These are the activations of a small network on made-up records, seen along a few directions, one row for each record.
Each row is followed by the record's values for the fields Gili, Fezer, Lufi, Lemud.
A field that a record lacks is written none.
The largest differences between rows may come from other fields.
(in the rows, 500 means zero)
Strong random noise was added to every row along 7 fixed directions; ignore it. To show where, here is one row again and again, with new noise each time:
[609 328 533 353 380 397 531 461 490 514 412 613 550 515 497 486 487 431
 579 429 632]
[399 457 317 486 430 483 631 634 548 511 318 402 381 873 407 333 614 545
 422 480 572]
[597 412 439 632 510 340 532 447 412 336 512 488 580 721 605 606 578 466
 331 570 394]
[588 584 571 525 419 645 356 458 388 501 532 536 427 543 644 603 358 599
 356 606 457]
[379 747 485 341 308 621 505 616 692 719 429 361 443 473 301 406 384 547
 449 508 665]
[732 357 867 396 193 599 308 392 451 478 489 634 476 414 677 706 269 439
 591 448 438]
[783 267 505 442 453 474 366 490 247 333 515 474 310 440 671 755 264 516
 560 465 473]
[588 395 564 534 477 509 544 521 506 334 421 490 448 622 548 651 553 495
 451 474 490]
[570 670 542 461 539 488 462 373 498 556 592 639 699 306 527 587 473 520
 346 623 623]

[485 584 788 495 491 692 401 377 476 647 657 817 725 342 657 418 527 422
 525 559 456] | Gili is f1, Fezer is d2, Lufi is e3, Lemud is p1
[584 378 658 302 464 469 607 567 632 466 457 511 548 222 374 657 472 333
 685 340 700] | Gili is f2, Fezer is d1, Lufi is e3, Lemud is p1
[446 418 318 254 598 460 599 604 576 634 345 524 397 301 305 329 530 524
 753 332 810] | Gili is f4, Fezer is d2, Lufi is e4, Lemud is p2
[466 585 591 641 543 507 454 384 474 613 545 662 655 512 628 391 570 476
 443 549 387] | Gili is f1, Fezer is d2, Lufi is e3, Lemud is p3
[416 457 454 693 603 405 564 450 593 242 501 411 523 693 481 563 705 570
 442 548 299] | Gili is f1, Fezer is d2, Lufi is e3, Lemud is p2
[471 671 197 520 544 344 392 467 420 543 596 300 450 460 465 530 322 606
 329 629 475] | Gili is f3, Fezer is d1, Lufi is e1, Lemud is p2
[473 497 644 550 461 517 584 493 604 421 559 549 678 582 479 500 672 424
 489 532 419] | Gili is none, Fezer is d2, Lufi is e3, Lemud is p2
[474 511 347 523 522 449 514 648 464 655 492 355 408 458 445 363 471 463
 592 397 597] | Gili is f4, Fezer is d2, Lufi is e4, Lemud is p3
[391 449 400 359 390 565 536 560 514 605 420 556 439 685 431 240 521 574
 574 502 590] | Gili is none, Fezer is d1, Lufi is e3, Lemud is p2
[469 730 310 629 781 370 513 430 415 472 826 458 776 295 485 531 565 486
 328 706 431] | Gili is f1, Fezer is d2, Lufi is e3, Lemud is p1
[648 217 765 349 633 594 682 620 598 190 454 550 443 216 433 841 638 332
 734 274 706] | Gili is f3, Fezer is d1, Lufi is e1, Lemud is p1
[563 450 647 582 279 412 391 444 587 307 577 258 469 534 489 726 334 462
 542 495 191] | Gili is f1, Fezer is d2, Lufi is e3, Lemud is p2
[537 499 546 591 533 544 534 543 534 350 477 445 465 570 534 647 547 527
 441 513 421] | Gili is none, Fezer is d1, Lufi is e1, Lemud is p2
[521 587 498 553 899 569 559 459 472 352 654 594 599 129 505 695 599 530
 486 554 583] | Gili is f1, Fezer is d2, Lufi is e3, Lemud is p1
[544 357 531 236 334 287 497 409 615 626 460 545 602 264 337 427 394 373
 750 351 666] | Gili is f3, Fezer is d2, Lufi is e1, Lemud is p2
[586 318 601 506 368 742 444 622 322 359 437 474 222 784 651 578 414 553
 501 496 408] | Gili is f2, Fezer is d1, Lufi is e2, Lemud is p1
[415 623 560 508 227 617 449 460 563 649 350 580 483 864 546 333 471 614
 300 602 484] | Gili is f2, Fezer is d1, Lufi is e2, Lemud is p2
[393 407 332 319 511 532 527 429 438 660 382 738 470 633 446 136 583 629
 580 511 729] | Gili is f3, Fezer is d2, Lufi is e1, Lemud is p2
[490 501 666 444 487 448 644 460 619 537 577 708 858 441 462 443 711 311
 504 513 582] | Gili is none, Fezer is d2, Lufi is e2, Lemud is p1
[560 614 512 541 318 286 374 404 511 581 666 354 686 420 489 564 329 384
 434 568 320] | Gili is f4, Fezer is d2, Lufi is e1, Lemud is p2
[592 302 532 468 779 444 703 538 509 335 448 640 589 318 464 599 753 384
 652 356 672] | Gili is f4, Fezer is d2, Lufi is e4, Lemud is p1
[436 533 638 538 474 572 483 300 523 523 540 800 723 630 586 350 664 555
 415 630 466] | Gili is f1, Fezer is d2, Lufi is e3, Lemud is p2
[551 402 437 520 520 294 649 512 496 334 567 441 669 599 453 604 612 363
 402 536 512] | Gili is f2, Fezer is d1, Lufi is e2, Lemud is p1
[363 614 392 368 572 599 538 476 606 599 447 570 479 423 346 321 542 653
 541 525 685] | Gili is f1, Fezer is d2, Lufi is e3, Lemud is p2
[441 583 664 404 407 696 429 468 650 620 354 618 417 419 475 453 480 606
 571 445 601] | Gili is f4, Fezer is d2, Lufi is e1, Lemud is p2
[357 744 404 387 332 526 501 573 598 797 540 433 601 535 346 236 444 498
 448 576 578] | Gili is none, Fezer is d2, Lufi is e4, Lemud is p2
[354 591 313 778 576 343 551 476 415 470 696 424 731 865 559 314 698 436
 271 694 195] | Gili is f1, Fezer is d2, Lufi is e3, Lemud is p1
[561 307 218 549 647 366 480 480 217 504 513 556 403 606 625 342 490 560
 546 499 529] | Gili is f1, Fezer is d2, Lufi is e3, Lemud is p3
[495 612 675 464 419 538 492 555 675 477 596 338 545 277 385 691 427 399
 533 464 476] | Gili is f3, Fezer is d1, Lufi is e3, Lemud is p1
[398 721 591 527 384 512 478 574 683 674 559 305 550 351 375 472 408 411
 539 459 411] | Gili is f1, Fezer is d2, Lufi is e3, Lemud is p3
[531 309 534 549 435 565 414 472 449 421 318 547 272 728 627 478 504 601
 577 413 392] | Gili is f4, Fezer is d2, Lufi is e1, Lemud is p2
[583 393 530 452 757 626 480 509 377 503 468 663 369 186 590 539 470 542
 711 380 618] | Gili is f1, Fezer is d2, Lufi is e3, Lemud is p3
[382 570 629 586 513 392 644 481 689 489 619 514 824 527 410 470 761 281
 428 511 444] | Gili is f3, Fezer is d2, Lufi is e1, Lemud is p1

Here are new rows. What are their fields?
[488 457 473 499 607 709 427 412 327 455 513 724 410 605 624 375 554 718
 491 617 519] | Gili is f1, Fezer is d2, Lufi is e3, Lemud is p2
[586 388 817 512 391 728 356 328 447 377 498 757 476 545 690 569 481 614
 560 547 384] | Gili is f1, Fezer is d2, Lufi is e3, Lemud is p2
[627 506 434 565 551 384 375 343 316 468 625 576 590 456 657 597 396 522
 364 622 428] | Gili is f3, Fezer is d1, Lufi is e1, Lemud is p2
[422 441 405 500 400 552 505 641 484 469 502 297 331 707 430 398 454 528
 577 484 375] | Gili is f1, Fezer is d2, Lufi is e3, Lemud is p2
[590 316 795 254 300 692 315 355 413 760 388 902 428 297 657 316 302 515
 824 364 626] | Gili is f1, Fezer is d2, Lufi is e3, Lemud is p3
[478 612 279 524 676 421 459 501 393 608 607 461 527 363 500 436 456 513
 454 550 531] | Gili is f4, Fezer is d2, Lufi is e1, Lemud is p1
[509 573 245 664 646 350 560 501 278 435 694 486 690 735 614 476 594 458
 178 726 408] | Gili is f2, Fezer is d1, Lufi is e2, Lemud is p1
[464 715 796 617 433 556 544 489 862 364 474 342 600 369 377 803 575 459
 412 474 402] | Gili is f4, Fezer is d2, Lufi is e1, Lemud is p2
[562 366 769 609 487 460 599 488 637 345 403 523 560 508 528 680 665 345
 558 357 425] | Gili is f4, Fezer is d2, Lufi is e1, Lemud is p3
[483 707 612 666 525 420 493 420 585 612 562 528 737 407 542 529 569 395
 369 541 401] | Gili is f4, Fezer is d2, Lufi is e4, Lemud is p3
[486 510 581 424 669 695 540 518 524 474 474 628 422 270 479 527 542 587
 620 456 653] | Gili is f1, Fezer is d2, Lufi is e3, Lemud is p3
[451 609 683 682 577 713 389 421 481 476 526 600 462 535 668 578 535 564
 374 564 356] | Gili is f3, Fezer is d2, Lufi is e1, Lemud is p1
[550 318 468 492 589 466 427 350 357 412 527 707 510 512 620 431 553 596
 602 531 457] | Gili is f1, Fezer is d2, Lufi is e3, Lemud is p2
[584 590 715 638 534 422 452 452 610 438 582 394 605 209 531 798 440 350
 506 435 344] | Gili is f4, Fezer is d2, Lufi is e1, Lemud is p3
[487 450 665 518 199 623 338 492 419 526 618 456 460 717 614 432 339 452
 529 553 218] | Gili is f1, Fezer is d2, Lufi is e3, Lemud is p1
[507 400 346 581 205 253 365 516 348 693 478 300 422 822 578 290 298 388
 515 463 234] | Gili is f4, Fezer is d2, Lufi is e1, Lemud is p3
